array([[ 1.5,  1.0, -0.6, -2.1,  0.2],
       [-0.5, -0.4, -0.8, -1.0, -0.9]]) ==> 1.0

array([[-178.16,   52.49,  -83.82,  -73.85,  -52.56],
       [ 136.35,  -44.82,   37.99,   13.43,    0.16],
       [  -8.37,  -10.62,   20.01,  -36.06,   75.98]]) ==> 75.98

array([ 0.015,  0.116, -0.070, -0.110,  0.161, -0.088]) ==> 0.116

array([[-192.25,   41.05, -111.88,    3.70, -174.20,  -10.92],
       [ 137.37,  -40.66, -162.58, -152.62,   51.65, -170.97]]) ==> 51.65

array([[ -33.338,   23.089,  137.296,  -95.992,   85.654],
       [ -34.785,  -98.348,  156.422, -140.092,  117.196],
       [ -30.132, -105.343,   43.606,  -41.452,   -0.778]]) ==> 137.296

array([[-0.020, -0.143,  0.016, -0.150,  0.075,  0.124],
       [-0.056, -0.018, -0.088, -0.039, -0.079, -0.060],
       [-0.137, -0.074, -0.038, -0.134, -0.091, -0.122]]) ==> 0.075

array([-18.8,  16.8, -11.5, -16.2, -17.2,   4.3,   1.0]) ==> 4.3

array([[-0.05, -0.08,  0.11,  0.07],
       [-0.09, -0.13,  0.04, -0.10]]) ==> 0.07
---
[[123 109  85  34 131]
 [  9  18 195  89 140]] Answer: 195

[8 8 1 2 9] Answer: 9

[122 211  42 228  47  77  53] Answer: 228

[116 144 121 247 250  50] Answer: 250

[4230 8935 6966 7267 3236] Answer: 8935

[[23 68 51 84 31]
 [89 38 31 29 20]] Answer: 89

[50 85 39 37  8 53] Answer: 85
---
[ 0.25  0.37  3.32  0.09 -0.74  4.88 -0.52] value 0.09

[[ 0.09  1.49 -0.44  1.68  1.91]
 [-1.87 -1.56  2.70  1.88 -3.51]
 [-1.30  4.17 -1.67 -0.08  1.72]] value 2.70

[ 4.24 -0.76 -0.49  2.42  2.55] value -0.49

[ 4.62  2.15  2.06  1.78 -2.74] value 2.06

[-5.60 -5.73 -4.30 -5.91 -0.18 -2.33  3.59] value -5.91

[-4.80  2.31 -0.16 -1.87 -1.02] value -0.16
---
Q:
[[-3.53 -1.92 -1.05 -2.72]
 [ 1.11 -4.93  4.12  5.28]
 [ 3.27  0.63 -1.34  3.55]]
A: 3.55

Q:
[[ 1.10 -3.44  1.30 -0.75]
 [-0.97  4.66 -1.05  1.59]]
A: 1.59

Q: [-1.28 -1.12 -0.54 -1.74  1.65 -5.41 -0.14]
A: -0.14

Q: [ 1.13  0.70 -1.79 -1.27  2.01 -1.88  4.36]
A: 4.36

Q: [-3.80 -1.33 -5.44 -2.80]
A: -2.80

Q:
[[-1.12 -0.98 -3.85  0.00  1.57  0.84]
 [-5.23  1.51  1.70  4.88 -3.98 -4.03]
 [-2.55  2.11 -0.38  4.84 -5.07 -1.94]]
A: -1.94

Q: [-2.18 -1.69 -2.78 -4.31 -0.36 -1.75 -4.55]
A: -4.55
---
[[1.43, 2.46, -2.11, -1.06, -1.62, -3.47, 3.89],
 [-2.81, 1.07, 1.77, 4.55, 1.82, 3.38, -3.56],
 [-4.46, 4.58, -0.93, -0.79, 4.30, -4.62, 4.74]]
1.43, 4.74

[[-2.26, -3.53, 1.95, -0.26],
 [-3.76, -2.66, 0.65, -2.31],
 [-2.23, -1.90, -4.59, 3.35]]
-2.26, 3.35

[1.44, 3.06, -0.73, -4.07, -2.40, 0.05, -5.07]
1.44, -5.07

[-5.79, -2.98, 0.58, 2.91]
-5.79, 2.91

[-5.87, -3.50, 3.73, 3.02]
-5.87, 3.02

[-0.51, 2.95, 0.48, 1.39, -5.57, -0.09]
-0.51, -0.09

[4.62, -0.21, -1.65, -1.16, -4.99, 3.17]
4.62, 3.17

[[-5.12, 1.46, 5.03, -1.48, -4.94],
 [1.24, 0.03, -0.33, -1.14, 3.04]]
-5.12, 3.04

[0.44, -1.99, -5.09, -0.07, -3.94]
0.44, -3.94
---
[2917 6399 9185 9845] | 9845
[ 12 -38  11  38  38  35] | 35
[ 25 126 175   9  83 200] | 200
[-198 -669  518 -388] | -388
[254 128 803 310] | 310
[-17  49 -42 -12   3] | 3
---
array([8, 7, 7, 6, 1]) ⇒ 7
array([7578, 1394, 6906, 9995, 3064]) ⇒ 6906
array([4, 1, 1, 7, 2]) ⇒ 1
array([ 205, -805,  728, -145, -722]) ⇒ 728
array([872, 536, 737, 995,  81]) ⇒ 737
array([ 17, 665, 766, 509, 720]) ⇒ 766
array([ 35, 177,  57, 119, 240]) ⇒ 57
array([ -70,  814, -545, -532, -392]) ⇒ -545
array([3998, 6722, 3619, 8308, 2533]) ⇒ 3619
array([944, 367, 752, 199, 547]) ⇒ 752
---
Q:
array([[-1.65, -4.76,  1.15, -1.26, -0.09, -2.11],
       [-1.68, -0.70,  0.15, -1.25, -1.40,  0.52]])
A: -0.70

Q:
array([[ 2.55,  3.60, -3.20, -4.34,  2.38, -0.26],
       [-2.94,  1.65, -0.78, -5.28, -2.39,  0.29],
       [-4.07, -2.59,  3.58,  4.10, -3.90,  1.24]])
A: -2.59

Q:
array([[-1.11, -0.80, -2.57,  1.01,  5.77,  2.53],
       [-2.45,  0.21, -1.90,  4.51, -2.50,  0.03],
       [-2.45,  5.24, -1.90, -0.75, -0.02, -0.69]])
A: 5.24

Q: array([-0.59,  1.99,  4.43, -4.34,  2.88, -2.52])
A: 1.99

Q:
array([[-4.95,  2.57, -0.63, -0.95,  0.66, -0.46],
       [-1.20,  4.75,  1.58, -3.78, -1.05, -1.94]])
A: 4.75

Q: array([-0.38,  2.07, -1.50, -5.11,  0.05, -3.07])
A: 2.07
